A small network was shown many inputs. Here are its activations along a few directions, one row for each input.
In each table, some parts of the input vary, and every possible input appears once, in random order.
A made-up example of a description, with smaller parts first: one of 4 places along a line, together with either a single point or one of 9 places along a line or (one of 2 separate values, together with one of 8 places around a ring).
Shared parts are said once, and a part with two or three values counts as separate values.
In the rows, zero is written as 128.

Other details of the inputs vary at random and push rows far along two fixed directions, the same in every table; ignore that.

A family of inputs:
r1: [176 108 124 143 131  89 153 111 103 170 136  82 153 145 140 138 120]
r2: [165 107  73 113 160 154  98 123 123 177 179 139  93 121 113  73 145]
r3: [ 76 175 149 110 108 167 131 126 180  57 126 161 119 107 114  93 167]
r4: [ 35 162 147 132 110 161 142 129 187  86 124 186 134  93  98 109 165]
r5: [141 107  84 129 150 140 116 132 126 177 165 133 105 116 129  72 170]
r6: [ 54 176 140 133  89 166 118 122 174  70 150 159 122  88  95  99 162]
r7: [144 106 126 132 135  82 151 134 106 145 113  88 153 133 139 158 111]
r8: [184 128  88 141 177 133 101 135  99 179 132 117  98 129 133  83 127]
r9: [124 103 155 118 118  80 132 130  99  96  69 117 153 172 175 186  89]
r10: [ 98 126 154 133  92  83 141 127 109  96  91  99 156 138 152 206  85]
r11: [113 141 179 115  97  99 154 115 131  81  77 122 167 155 159 204 106]
r12: [162  99 115 113 141 134 116 131  96 152 136 129 111 154 164 117 144]
r13: [183 164  98 128 163 155 116 128 132 170 156 119  98 110 102  72 165]
r14: [175 106 115 146 166 135 111 136  98 181 127 129  94 146 136 123 126]
r15: [ 85 182 154 142 130 174 126 134 183  89 113 161 106  95  84 109 156]
r16: [185 125 101 115 146 124 123 116 120 164 171 105 133 131 107 108 122]
r17: [154  91 160 127 119 116 148 120  95 132 115 126 127 170 165 149 105]
r18: [141  91 119 140 133  84 140 132  99 147  97 107 154 143 154 152 103]
r19: [166 128 129 137 159 114 136 141  96 153  99 101 129 141 129 159 104]
r20: [ 77  97 201 152  67  98 155 115 112  92  79 132 163 158 161 231  67]
r21: [175 123  55 108 167 146  99 143 128 166 184 132 104 105 114  54 147]
r22: [164 107 121 148 143 120 143 111 119 159 161 110 133 123 120  90 139]
r23: [107  99 160 140  94  80 122 134 106 107  82 111 170 153 163 195  69]
r24: [ 70 183  97  96 134 162 116 146 183  78 147 152 124  83  81 106 154]
r25: [ 71 165 160 143 122 179 130 148 175 101 104 182 105 105  92 127 150]
r26: [155  78 118 141 110 105 107 116  81 169 137 107 120 152 159 143 112]
r27: [ 67 175 130 113 122 178 122 122 194  70 154 171 124  84  73  99 150]
r28: [185 104 119 111 137  90 138 135  85 142 124  85 124 161 165 138 120]
r29: [167 109  93 119 150 166 121 120 130 172 188 141  95 113 107  64 144]
r30: [ 41 176 177 124  70 125 131 127 172  62 104 138 172 118 118 183 117]
Each input here is: one of 5 separate values, together with one of 6 places around a ring.
Changing only the choice among 5 separate values turns r30 into r11. The same change can be made to r26. Which row results?
> r12
Which other rows does r19 become when the place on the ring of 6 takes its other values? List them by row number.
> r8, r13, r14, r15, r25
Which other rows does r16 become when the place on the ring of 6 takes its other values? List them by row number.
> r2, r21, r24, r27, r29

A family of inputs:
r31: [124 130 106 159 129 149 111 131 135 159 164 140 117  97  96  84 159]
r32: [156 168 109 123 177 148 134 140 145 149 125 130 108 118 105  83 178]
r33: [ 66 113 169 151  98 147 146 121 149 104 113 169 127 123 106 160 126]
r34: [ 99 142 138 118 140 165 100 156 136 111  97 174 101 135 117 138 130]
r35: [222  97 109 138 162  73 157 130  85 187 121  65 148 147 156 139  76]
r36: [148 130 113 112 114 152 118 116 131 111 178 137 108 126 131  53 177]
r37: [125 126  73  99 168 151  88 144 130 151 151 163 105 126 118  89 144]
r38: [ 73 131 141 138  94  98 121 131 126 101  99 127 153 131 158 155 124]
r39: [108 180 158 139 147 164 122 142 145 100  83 155 101 129  98 143 133]
r40: [138 162  76  90 118 115 109 133 131 125 191  91 128 108 135  71 169]
r41: [132 114 116 117 147 105 132 131 131 120 107 110 145 120 136 166  82]
r42: [ 68 107 169 127  87 108 148 125 120  85  94 141 147 148 164 171 123]
r43: [226  85 120 137 124  81 151  99  80 192 154  53 152 147 152 164  75]
r44: [108 108 194 144  88 137 156  94 149  96 114 139 151 137 119 176  94]
What is each input in this table made of?
> either one of 6 places around a ring or (one of 2 separate values, together with one of 4 places along a line)
Which other rows does r43 become when the choice among 2 separate values takes its other values? List them by row number.
> r40
A walk changes only the place on the line of 4. It starts at r40 and steps to r38. List the rest of the walk in order.
> r42, r36
